These are the activations of a small neural network, seen along a few directions. Each row is one input.
Each table varies a few parts of the input and shows all the possible inputs, shuffled.
A made-up example of a description, with smaller parts first: one of 5 places around a ring, together with either a single point or one of 9 places along a line or (one of 3 separate values, together with one of 4 places along a line).
Shared parts are said once, and a part with two or three values counts as separate values.
In the rows, zero is written as 128.

Other details of the inputs shift rows strongly along two fixed directions, in all tables alike. That doesn't count.

Table:
r1: [114 171 105 123 129 102  74 127 185 122 187 134 139  73 156]
r2: [ 98 102  60 107 115 148 100  96 109 130  95 125 132 209  84]
r3: [111 130  98 129 115 102  76 124 168 116 162 136 145  90 155]
r4: [138 150 186 139 130 138 158 162 110 121 116 121 113 132 113]
r5: [132 114  63 101 107 106 127 121 152 142 116 115 114 183  74]
r6: [129 128 176 155 132 147 157 160  95 118 108 129 125 129 135]
r7: [108 142 105 136 137 150  52  67 157 113 177 126 132 115 146]
r8: [133 159 177 143 139 110 110 138 156 116 167 142 114  96 133]
r9: [127 103  36 103 101 126 134 151 111 138  79 101 155 180  96]
r10: [123 122  68 135 140 127 112  97 157 130 173 141 134  52 175]
r11: [140 129 200 162 143 157 175 154  97 118  86 134 128 116 143]
r12: [122 120  71 121 137 120 117 107 156 123 164 132 137  66 169]
r13: [152 133 230 135 151 130 160 156  89 140 106 116 121 155 108]
r14: [156 113 187 134 154 131 177 129 103 114 110 152 101 116 117]
r15: [ 98 149 112 138 153 143  47  65 168 115 166 126 133 128 152]
r16: [111 144  86 129 121 112  69 129 175 118 173 128 153  74 162]
r17: [126  71  47  72  92 124 161 133 102 146  53 130 150 206  73]
r18: [122 124 152 151 136 156 144 135 126 130 129 148 135  91 170]
r19: [144 147 216 160 148 130 138 139 107 143 136 112 122 110 169]
r20: [136 151 200 151 131 140 166 156 102 125 120 135 111 124 123]
r21: [120 126  72 105 135 106 106 104 160 117 172 145 140  68 164]
r22: [155 125 225 161 144 153 178 142  63 150 109 125 118 143 132]
r23: [126  85  46  72  97 132 159 144 103 147  57 124 161 195  80]
r24: [157 121 238 142 148 124 154 146  98 135 113 131 107 154 110]
r25: [119 157  95 124 116  95  86 107 186 119 179 125 121  96 144]
r26: [138 145 184 147 127 129 158 145 119 117 123 120  91 138 118]
r27: [119  95  20  82  77 117 161 122 104 154  79 103 126 219  55]
Description of these inputs: either one of 3 separate values or (one of 4 places along a line, together with either a single point or one of 5 places along a line).
A walk changes only the place on the line of 5. It starts at r26 and steps to r4. List the rest of the walk in order.
Answer: r9, r11, r12

Table:
r28: [141 133 186 136 129 139 143 145 101 135  97 112 119 174  96]
r29: [148  96  74  92 118 125 179 132 105 143  76 123 127 177  80]
r30: [118 133  63 102 108 107 119 141 160 117 143 134 135 105 136]
r31: [146 108  78  95 105 119 162 157 108 159  81 106 145 169  90]
r32: [124 151 176 169 156 147  92  94 153 105 171 144 121  64 168]
r33: [116 121  74 109 115 137 113 123 104 148 103 102 150 175 113]
r34: [119 130  73 107 117  90  81 104 180 138 176 131 140 101 138]
r35: [138 122 191 158 152 147 163 133 105 113 117 145 118 105 150]
r36: [131 154 225 158 144 140 144 150 119  90 124 139 103 137 117]
r37: [145 126 195 166 135 146 173 158  81 133 101 128 133 127 135]
r38: [147 146 218 150 139 125 148 157 117 125 129 125 106 125 130]
r39: [135 139 205 150 152 142 142 122 116 111 132 139  99 137 127]
r40: [126 124  92 107 104 108 140 149 129 117 114 126 121 170  86]
r41: [131 107  97  96 112 124 132 120 111 146  87 118 137 200  71]
r42: [136 116 168 145 127 148 175 159 103 111  84 137 125 136 122]
r43: [140 107 155 142 136 155 178 132  86 124  87 140 116 137 121]
r44: [114 121 103 127 132 121  97 113 155 132 166 142 152  70 176]
r45: [123 142  94 116 118 111 118 138 152 144 158 120 138  94 152]
r46: [118 138 105 125 132 105  96 101 171 122 177 138 117  92 157]
r47: [117 127  83 106 103 125 116 128 117 153 111 102 135 187  98]
r48: [143 154 224 155 139 127 157 158 107 127 127 125 103 131 128]
r49: [111 122  51 122 111 118  85 117 161 147 156 121 166  81 172]
r50: [106 135  63 120 120 121  57 100 162 139 159 109 162 104 159]
r51: [122 162 222 172 161 154 115 140 132  87 144 146 120  88 159]
r52: [118 132  97 116 132 101 101 120 176 132 183 138 146  68 157]
r53: [117 104  99 111 130 135 113 117 114 142 115 122 142 155 110]
r54: [124 139  94 129 133 118 113 105 161 120 172 143 126  68 161]
r55: [118 141 176 153 157 145 101 101 136 114 150 141 112  86 171]
r56: [134 107  75 103 112 121 145 117 118 133 117 126 110 172  92]
r57: [134 104  83 102 113 142 145 108 101 134  84 118 118 205  67]
What do these inputs look like to the network?
Answer: one of 5 places around a ring, together with either a single point or one of 5 places along a line
Changing only the place on the ring of 5 turns r29 into r35. The same change can be made to r30. Which row results?
Answer: r42
List by row number the other rows that have the place on the ring of 5 in common with r50.
Answer: r32, r33, r51, r53, r55
List by row number the other rows that have the place on the ring of 5 in common with r56.
Answer: r34, r38, r40, r46, r48

Table:
r58: [130 108  43  89  94 116 123 135 117 164 103  99 150 185  92]
r59: [117 109  38 102 102 127 130 145 127 138  99 117 155 147 118]
r60: [122 111  61  93 112 120 109  95 138 139 111 118 121 196  79]
r61: [148 120 167 123 115 137 177 171  78 131  61 112 117 213  62]
r62: [116 145  84 117 112 102  88 120 174 122 160 127 127 111 128]
r63: [107 147 125 130 130 122  70  99 164 131 161 124 135 123 139]
r64: [104 134  98 135 139 133  64  92 164 124 173 134 152  82 176]
r65: [122 119 102 131 138 130 104  93 149 119 152 139 121 107 146]
r66: [109 127  80 122 120 113 104 123 167 112 157 142 143  77 158]
r67: [126 105  66 110 115 124 149 136 119 153 116 124 153 115 142]
r68: [151 140 226 150 144 125 169 154 110 120 127 138 102 112 129]
r69: [106 135 114 140 134 137  86 103 146 124 162 131 142  98 163]
r70: [146 163 237 163 150 117 149 153 137 103 154 147  94  82 145]
r71: [140 146 216 148 149 148 144 130  96 112 111 126  95 169  98]
r72: [153 123 205 150 151 141 187 149 103 120 126 151 116  77 153]
r73: [105 143 101 146 141 133  68  86 167 113 187 139 134  68 179]
r74: [134 142 194 139 141 146 134 127 102 124 104 116 114 179  96]
r75: [147 146 222 166 161 136 167 148 127  99 147 159 109  50 171]
r76: [123  97  41  97 103 125 134 137 113 155  93 108 160 157 121]
r77: [154 101 140 108 111 130 203 163  63 157  54 111 120 214  65]
Changing only one part turns r73 into r71. The same change can be made to r59. Which row results?
Answer: r61
What do these inputs look like to the network?
Answer: one of 2 separate values, together with either one of 4 places along a line or one of 6 places around a ring
Which other rows does r72 become when the choice among 2 separate values takes its other values? List them by row number.
Answer: r68
